These are the activations of a small neural network, seen along a few directions. Each row is one input.
In each table, some parts of the input vary, and every possible input appears once, in random order.
A made-up example of a description, with smaller parts first: values(3) and (point or line(11) or (line(6) and ring(8))).
Shared parts are said once, and a part with two or three values counts as separate values.

Other details of the inputs shift rows strongly along two fixed directions, in all tables alike. That doesn't count.

A family of inputs:
x1: [-34  32  -4   3  14  21  -6 -19  32  -2  16 -25  -1  35]
x2: [ -9 -13 -14 -10  12 -38  28 -26  22  21 -15  -4   4  -2]
x3: [ 28 -21   9  -7 -10  -3  10  15 -18   5  -3  18   4 -16]
x4: [-28  31   0   7   7  30 -19  -9  12  -7  17 -24  -4  31]
x5: [-12 -13  -7  -9  10 -31  37 -24  25  24 -10  -3   8  -2]
x6: [ -1  22   4  12  -3  37 -36  11  -7 -21  14  -8  -7  16]
x7: [ 20  23  12   3 -11  49 -36  27 -18 -24  25   2  -5  15]
x8: [ -8 -19   3  -2  -1 -16  19  -5   0   8  -5   0   9  -6]
x9: [-14  -9 -11 -10  10 -41  30 -21  23  21 -14  -4   3  -5]
x10: [-31 -15  -9   0  11 -21  32 -27   3  30 -22  -9   3  -5]
x11: [-19  32   0   2   5  30 -24  -2   3 -11  20 -21  -6  32]
x12: [-16  37  -8   5   7  30 -28  -1 -10  -4   5 -16 -16  17]
x13: [ -5  42 -10 -13  11  19 -16  -9  10   2  19 -21 -14  37]
x14: [-2 -5  4  4 -4 -6  2  5  3 -5  0  5  4 -8]
x15: [  9 -23   7   2 -10 -17   7  12 -14  -4  -6  13   6 -22]
x16: [-14  39 -18  -9  17   7 -13 -21  29   3  10 -24 -11  35]
x17: [-15 -10  -9  -7   9 -40  30 -22  24  20 -13  -3   4  -6]
x18: [ 22 -17   3  -3  -7 -16  11  11  -7   2  -6  19   3 -23]
x19: [ 20 -26   4   6 -10   5  -2  16 -40   3 -19  19  -2 -28]
x20: [ 40 -21   3  -6 -11  -9   1  18 -27   0  -7  22  -2 -21]
x21: [  5  -8  -6  -9   2 -27  15  -5   4  10  -8   5   1 -10]
x22: [-29 -16  -2   6   7 -31  30 -21  29  11 -13  -4  11  -9]
x23: [-31 -22  -4   9   8 -26  27 -25  27  11 -16  -5  12  -8]
x24: [ -6  40  -9 -11  11  22 -16  -8  14   1  18 -19 -10  36]
x25: [  0 -23   2   3  -2 -18  15  -4   6   3 -11   8   9 -14]
x26: [  4  39 -10  -4   9  26 -25  -4  16 -10  16 -13 -12  28]
x27: [-35  32 -11   3  15  10 -16 -22  25  -5   9 -29  -7  34]
x28: [-21 -16   0   4   2 -27  17 -10   6   5 -10  -3   6 -10]
x29: [ 40 -23  27  13 -27  39 -22  48 -48 -25   8  31   6 -26]
x30: [ 49 -11  12  -8 -16  17 -12  33 -39  -8   7  24  -1 -15]
x31: [ 25 -16  20  15 -21  22 -19  37 -32 -24   3  25   4 -27]
x32: [ 26 -29  10   3 -14  -4  -2  20 -26 -10  -6  19   5 -24]
x33: [ 30   3   2  -7  -8   1 -11  19 -22  -6   4  13  -8  -9]
x34: [ 12  24   7  10  -5  45 -38  18  -5 -27  18  -1  -6  14]
x35: [-13 -22   6  11  -5 -18  13  -1  -2   2 -11   4   8 -19]
x36: [ 11 -18  -3  -5   0 -21  16  -5   4  10 -12   8   3 -12]
Each input here is: values(3) and (point or line(5) or ring(6)).
Changing only the values(3) part turns x15 into x32. The same change can be made to x14. Which row results?
> x25
List by row number the other rows that have the values(3) part in common with x3.
> x1, x4, x5, x7, x8, x10, x11, x13, x24, x29, x30

A family of inputs:
x37: [ 13 -53  24  24 -22   8  11  23 -39  -4 -15  26  12 -42]
x38: [ 46  26   9   0 -12  46 -47  38 -20 -36  27  14 -12  10]
x39: [-50  33  -8  17  13  26 -27 -18  27 -16   5 -29  -2  28]
x40: [-24 -18 -17  -8  17 -46  41 -33  17  31 -26  -8   0  -6]
x41: [-28 -22 -14  -9  11 -42  43 -32  16  32 -22 -10   7  -4]
x42: [-15 -15 -12  -6  11 -54  39 -29  40  23 -17  -3   7 -10]
x43: [-18  44 -10  -5  16  15 -14 -17  37  -7  23 -23  -4  36]
x44: [ 12 -44  26  16 -24 -10   8  33 -34 -15  -7  29  14 -43]
x45: [-23  40  -4  -4  13  21 -13 -15  39  -5  20 -23  -3  40]
x46: [ 45 -42  17  -1 -20 -18   7  26 -25  -7  -5  31  10 -34]
x47: [-21 -24  -8  -6   8 -46  43 -29  38  20 -11  -4  16  -3]
x48: [-23  44 -15  -8  17  13 -19 -21  13   5  11 -32 -16  40]
x49: [ 36 -37   9  -4 -14  -8  12  23 -45   6 -14  30   5 -40]
x50: [ 32  25  11  -1 -12  59 -44  37 -42 -18  18   7 -13  11]
x51: [ 18  43  -7  -5  -1  35 -40  15 -21  -9  12  -6 -23  16]
What is each input in this table made of?
> values(3) or (values(2) and line(6))
What sort of input is x37?
> values(3)

A family of inputs:
x52: [ -6 -21  -1   2   1 -13  22 -10   5  13 -14   6   9 -10]
x53: [ -5 -16  -2   5   2 -11  14  -9   2  10 -14   3   2 -11]
x54: [  8  13   3   4  -4  20 -28  13  -8 -19   9  -1  -7   1]
x55: [ 18  -4  10   4 -11  15  -9  19 -14 -13   9  12   5  -1]
x56: [  6   3   1   4  -3  14 -17   9 -15  -8   0   1  -5  -4]
x57: [ -8  44 -19 -17  18  -1  -9 -19  31   5  14 -23 -13  36]
x58: [-28  -9  -8  -1  13 -24  26 -28  36  15  -9 -10   8   3]
x59: [  8  13   9   2  -7  21 -22  18 -10 -16  17   0  -4   7]
x60: [ -5 -21   3   2  -3 -19  18   0 -11   8 -12   7   5 -19]
x61: [ -8 -22   2   0   0 -15  25  -9   2  13  -9   4  10  -7]
x62: [  4   2   8   0  -6  15 -10  12 -16  -5   8   0  -2   1]
x63: [ 13 -28   6   6  -6 -13  10   4  -5   0 -12  14   6 -27]
x64: [-34  38  -9   1  13   4 -11 -18  26  -5  12 -25  -6  30]
x65: [ 37   8  -3 -13  -7   8  -8  17 -23   0   3  14  -8   1]
Changing only one part turns x59 into x62. The same change can be made to x58. Which row results?
> x52
What is each input in this table made of?
> values(2) and (point or ring(6))
Change only the values(2) part in x55. List by row number the other rows that result.
> x61
Change only the values(2) part in x56. List by row number the other rows that result.
> x54
